Each row has a name. After each piece below comes the name of the row it's from, unless a question asks for something else. Each question is about the rows just above it. Places in a row count from 1.

[-61.7 -12.8 -55.4 -64.9 -22.1 -70.3 -71.2 -46.7] = gafad
[-60.8 -74.0 -74.2 -55.3 -58.5 -59.0 -48.2 -40.8] = ropel
[-64.9 -48.8 -71.8 -57.5 -35.7 -63.6 -14.6 -83.2] = Rit
One entry of ropel was changed: [-60.8 -74.0 -74.2 -55.3 -58.5 -59.1 -48.2 -40.8]. Where, and from what? | 6, [-59.0]
[-61.7] with -1 step of 0.1 on every entry: | [-61.8]
[-22.1 -70.3 -71.2] with +1 step of 0.1 on every entry: | [-22.0 -70.2 -71.1]

[-30.8  25.1  -7.6  36.5 -75.3 -12.6 -11.0 -16.3 -25.5 -44.5  51.3 -27.8
   4.0  25.5]  saf
[ 67.9  -4.2  46.7  15.2 -13.8 -18.3 -11.5  17.2 -23.2 -55.1  16.4   7.6
 -38.1  27.0]  dalif
[-51.9  31.6 -35.6 -35.6 -16.3  27.2  -4.0  -6.8  -4.9  -6.8  -6.8   9.8
  57.8  36.3]  Beveb
[ -6.9 -40.7  17.5   8.5   1.3 -25.8 -18.4  34.3 -36.7 -43.6  -1.0  -3.9
 -47.7  39.5]  repup
Every place of [-6.8] in Beveb: | 8 10 11
Move every entry of [-75.3] by +1 step of 0.1. | [-75.2]
Shift each entry of [-11.5  17.2 -23.2] by -1 times 0.1: | [-11.6  17.1 -23.3]
Shuffled saf with one entry gone: [ 36.5 -25.5  51.3 -30.8 -44.5 -12.6 -16.3 -75.3  -7.6 -11.0  25.1   4.0
 -27.8], missing | [25.5]
[ 17.2 -23.2 -55.1  16.4] with -1 step of 0.1 on every entry: | [ 17.1 -23.3 -55.2  16.3]
Move every entry of [-7.6] by -1 step of 0.1. | [-7.7]

[ 21.3   4.6  14.1  42.0  11.5   1.7  26.5  27.6  22.0  72.0 -31.7  72.0
  21.5   1.2  -0.3  14.1  -1.3   2.5  -9.7   0.9   5.9 -34.3 -43.2  -8.1
  -7.7  72.0  25.6   3.6  24.4 -12.5  33.1  11.0 -53.6  11.7 -13.9  -2.6
 -25.1  -7.5 -10.8  -1.4 -17.6 -13.1 -81.3  -1.2  14.1 -18.2 -10.3  -2.5
   6.8   0.0  13.1  28.3 -53.2 -81.2 -48.2  14.1  20.2  16.6   9.3 -17.2
   8.3  11.5  -0.7 -38.0] -> repup
[ -5.3  -4.2  -5.0 -47.1 -18.7 -24.8 -10.4 -22.8  11.5  20.5   5.6  -1.7
  12.0  -2.7  -1.6 -30.9  14.9 -10.3 -18.0   1.8  -3.1  19.3 -17.5 -13.7
  35.9 -59.6  12.6  30.8 -47.7  -1.6  38.8 -15.2 -42.2  21.8  -0.7  -9.8
  -1.6 -12.1  57.0  -2.1 -14.4 -17.6 -34.3  -0.1 -16.4  -1.6 -10.3  -4.3
  23.0 -35.5  10.1  18.8  26.7 -55.4  33.1 -18.0  17.7  -5.9 -27.9 -12.0
 -43.6   9.6  43.8  11.1] -> Beveb
[ 21.3   4.6 -17.1  42.0  11.5   1.7  26.5 -17.8  22.0 -13.7 -31.7   5.0
  21.5   1.2  -0.3   4.5  -1.3   2.5  -9.7   0.9   5.9 -34.3 -43.2  -8.1
  -7.7  -3.2  25.6   3.6  24.4 -12.5  33.1  11.0 -53.6  11.7 -13.9  -6.1
 -25.1  15.1 -10.8  -1.4 -17.6 -13.1 -81.3  -1.2   8.3 -18.2 -10.3  -2.5
   6.8   0.0 -29.1  28.3 -53.2 -81.2 -48.2  14.1  20.2  16.6   9.3 -17.2
  53.4  11.5  -0.7 -38.0] -> ropel
[ 21.3   4.6 -17.1  42.0  11.5   1.7  26.5  27.6  22.0 -13.7 -31.7   5.0
  21.5   1.2  -0.3   4.5  -1.3   2.5  -9.7   0.9   5.9 -34.3 -43.2  -8.1
  -7.7  72.0  25.6   3.6  24.4 -12.5  33.1  11.0 -53.6  -7.5 -13.9  -2.6
 -25.1  -7.5 -10.8  -1.4 -17.6 -13.1 -81.3  -1.2   8.3 -18.2 -10.3  -2.5
   6.8   0.0  14.0  28.3 -53.2 -81.2 -48.2  14.1  20.2  16.6   9.3 -17.2
  -7.5  11.5  -0.7 -38.0] -> sali
At which places does Beveb hold [-18.0]? | 19 56
Changed sali: [ 21.3   4.6 -17.1  42.0  11.5   1.7  26.5  27.6  22.0 -13.7 -31.7   5.0
  21.5   1.2  -0.3   4.5  -1.3   2.5  -9.7   0.9   5.9 -34.3 -43.2  -8.1
  -7.7  72.0  25.6   3.6  24.4 -12.5  33.1  11.0 -53.5  -7.5 -13.9  -2.6
 -25.1  -7.5 -10.8  -1.4 -17.6 -13.1 -81.3  -1.2   8.3 -18.2 -10.3  -2.5
   6.8   0.0  14.0  28.3 -53.2 -81.2 -48.2  14.1  20.2  16.6   9.3 -17.2
  -7.5  11.5  -0.7 -38.0]. Place and old value: | 33, [-53.6]
Where does [ 21.3   4.6 -17.1  42.0  11.5   1.7  26.5 -17.9  22.0 -13.7 -31.7   5.0
  21.5   1.2  -0.3   4.5  -1.3   2.5  -9.7   0.9   5.9 -34.3 -43.2  -8.1
  -7.7  -3.2  25.6   3.6  24.4 -12.5  33.1  11.0 -53.6  11.7 -13.9  -6.1
 -25.1  15.1 -10.8  -1.4 -17.6 -13.1 -81.3  -1.2   8.3 -18.2 -10.3  -2.5
   6.8   0.0 -29.1  28.3 -53.2 -81.2 -48.2  14.1  20.2  16.6   9.3 -17.2
  53.4  11.5  -0.7 -38.0] differ from ropel, and what was there? | 8, [-17.8]
Places of [14.1] in row repup: | 3 16 45 56
At which places does sali hold [-7.5]? | 34 38 61
Places of [-1.6] in row Beveb: | 15 30 37 46

[ 46.1  61.6   2.7 -24.5   3.1  -6.4  28.0 -10.2] -> ropel
[ 38.0  67.2   7.0 -14.1  -1.2  -2.1  43.8 -17.4] -> Beveb
[ 45.2  55.6   1.1 -26.5   3.9  -6.9  20.8 -14.9] -> nodu
[  3.8  -6.9  20.8 -24.5   3.1  -6.4  28.0 -17.1] -> Rit
[ 23.7  57.1   8.9  -1.2 -14.1  -2.1  47.2 -12.8] -> dalif
Which row holds [20.8 -6.9  3.9] read backwards? | nodu
Shuffled dalif with one entry gone: [ 57.1 -12.8   8.9 -14.1  23.7  47.2  -2.1], missing | [-1.2]
Which row holds this, read backwards? [ -2.1  -1.2 -14.1] | Beveb
Changed nodu: [ 45.2  55.7   1.1 -26.5   3.9  -6.9  20.8 -14.9]. Place and old value: | 2, [55.6]
Which row holds this, read backwards? [-24.5   2.7  61.6] | ropel

[ -1.5 -30.0  20.2 -10.5 -11.7  -1.2 -24.0  35.1  11.3 -24.4  11.0  13.6
 -10.8  -6.4 -76.3  -0.9 -25.8  -7.2 -82.6  10.5 -18.2  38.5] -> vebuf
[ -1.5   5.3   2.1   8.2  30.9  -2.6   4.5 -23.1  11.3  13.6  28.3  -5.4
   7.8   9.8  10.9  12.6   6.7  -0.3  15.3  -1.6  22.7  -6.3] -> sali
[ -1.5   5.3  -9.5  23.1  -1.6  -1.2  31.3 -61.6 -49.8  25.8  11.4 -27.0
  12.3  -6.4  17.2  -1.1  13.9   0.0  38.4 -59.7  -3.8 -52.8] -> gafad
[-14.1  15.3  -1.2  13.4 -16.1 -34.7   9.3   8.2  11.3 -31.5  13.3  -5.4
  13.3  -6.4 -30.0  -0.9 -14.8 -24.9   0.1   7.5 -14.4  -6.3] -> Beveb
[ -6.7   5.3  33.1   8.2 -41.3  -1.2 -36.7  58.5  11.3 -60.2  13.3  21.1
  14.6 -13.1  -9.0  -0.9 -33.1 -11.1   1.8  16.9 -48.8   2.9] -> ropel
[ -1.5   9.0   2.1   8.2  -1.6  -1.2   9.3  -9.5   5.6   2.7  13.3 -21.2
  12.3  -6.4   4.5  -0.9 -35.3  -0.3  15.3   7.5  -3.8  -8.0] -> repup
[ -8.5   5.3 -20.9   8.2   7.7   6.5   9.4 -52.4   9.6  15.0  19.0  -5.4
  -2.8  19.5  54.3  -0.9  46.0   3.0  47.5 -57.7  49.2 -48.6] -> nodu
[ -5.2   6.6   2.1   1.5   1.9  20.3   9.3  -9.5  11.3  -8.5  -5.0  36.0
  12.3 -14.1  15.3  -0.9   8.2  -0.3  15.3   7.5  -3.8  -6.3] -> dalif
Which row holds this, read backwards? [ -0.9  15.3 -14.1] | dalif
One entry of repup was changed: [ -1.5   9.0   2.1   8.2  -1.6  -1.2   9.3  -9.5   5.7   2.7  13.3 -21.2
  12.3  -6.4   4.5  -0.9 -35.3  -0.3  15.3   7.5  -3.8  -8.0]. Where, and from what? | 9, [5.6]
Which row holds this, read backwards? [ 11.3 -23.1] | sali
Where does [ -1.5   5.3   2.1   8.1  30.9  -2.6   4.5 -23.1  11.3  13.6  28.3  -5.4
   7.8   9.8  10.9  12.6   6.7  -0.3  15.3  -1.6  22.7  -6.3] differ from sali, and what was there? | 4, [8.2]

[ 52.6 -61.0  59.3 -13.4  -7.7] -> sali
[-23.3  62.3 -46.0  20.2 -38.9] -> nodu
[-46.0  62.4 -60.7  62.4 -60.7] -> Rit
One entry of sali was changed: [ 52.7 -61.0  59.3 -13.4  -7.7]. Where, and from what? | 1, [52.6]
Every place of [-46.0] in Rit: | 1
Every place of [62.4] in Rit: | 2 4
Which row holds this, read backwards? [-46.0  62.3 -23.3] | nodu
[20.2] with +1 step of 0.1 on every entry: | [20.3]

[  9.4   1.2  15.3  10.6 -20.1 -40.9  -4.9  38.5  15.3  12.4   8.3   7.0
   1.2  17.0 -20.1 -20.1   3.9  35.7   6.9 -41.7 -42.2   8.4 -25.4 -53.6
  25.7   1.2  19.3 -15.4 -20.3   1.2   4.1 -24.5   1.3   0.7  -0.5 -16.0
 -15.6   6.0]  sali
[ -3.3  31.2  19.4  63.8  38.4 -32.2 -40.5  44.4   5.8  52.1  67.8 -20.2
 -21.6  23.8 -31.2  36.7  62.5  56.5  13.5 -43.1 -41.1  15.2 -27.4 -42.6
  59.5  54.7  21.8 -14.2 -30.6  55.8  -6.6 -25.4 -16.2 -30.5  13.3 -43.2
 -10.7  48.3]  batum
[ 25.3 -58.7   0.8 -47.2 -51.0 -30.0  20.0  13.0   0.5 -37.1 -58.8   6.9
  20.9 -28.7  -3.3   6.5 -75.7 -18.9 -16.1 -14.6 -28.2 -16.5 -25.7 -60.9
 -43.1 -42.2  -9.0  -2.3  17.7 -44.0   2.1 -16.0  -4.4  41.7 -17.0  16.0
 -21.9 -53.6]  Beveb
[-32.8  43.1  12.3  34.2  38.3  28.6  13.2  -9.6 -24.9  20.8  45.9  -0.2
 -34.6  29.0 -13.5  -9.4  80.1  17.8  -3.5  29.6  14.0  24.9  22.7  52.8
  26.5  29.0  12.5  -8.6 -19.1  38.7   4.4  24.0  19.6   1.1  12.5   2.1
  23.4  57.3]  nodu
Where does [ -3.3  31.2  19.4  63.8  38.4 -32.2 -40.4  44.4   5.8  52.1  67.8 -20.2
 -21.6  23.8 -31.2  36.7  62.5  56.5  13.5 -43.1 -41.1  15.2 -27.4 -42.6
  59.5  54.7  21.8 -14.2 -30.6  55.8  -6.6 -25.4 -16.2 -30.5  13.3 -43.2
 -10.7  48.3] differ from batum, and what was there? | 7, [-40.5]
One entry of Beveb was changed: [ 25.3 -58.7   0.8 -47.2 -51.0 -30.0  20.0  13.0   0.5 -37.1 -58.8   6.9
  20.9 -28.7  -3.3   6.5 -75.7 -18.9 -16.1 -14.6 -28.2 -16.5 -25.7 -60.8
 -43.1 -42.2  -9.0  -2.3  17.7 -44.0   2.1 -16.0  -4.4  41.7 -17.0  16.0
 -21.9 -53.6]. Where, and from what? | 24, [-60.9]
Where does [  9.4   1.2  15.3  10.6 -20.1 -40.9  -4.9  38.5  15.3  12.4   8.3   7.0
   1.2  17.0 -20.1 -20.1   3.9  35.7   6.9 -41.7 -42.2   8.4 -25.4 -53.7
  25.7   1.2  19.3 -15.4 -20.3   1.2   4.1 -24.5   1.3   0.7  -0.5 -16.0
 -15.6   6.0] differ from sali, and what was there? | 24, [-53.6]
Move every entry of [-34.6  29.0 -13.5  -9.4] by -1 step of 0.1. | [-34.7  28.9 -13.6  -9.5]
Every place of [1.2] in sali: | 2 13 26 30

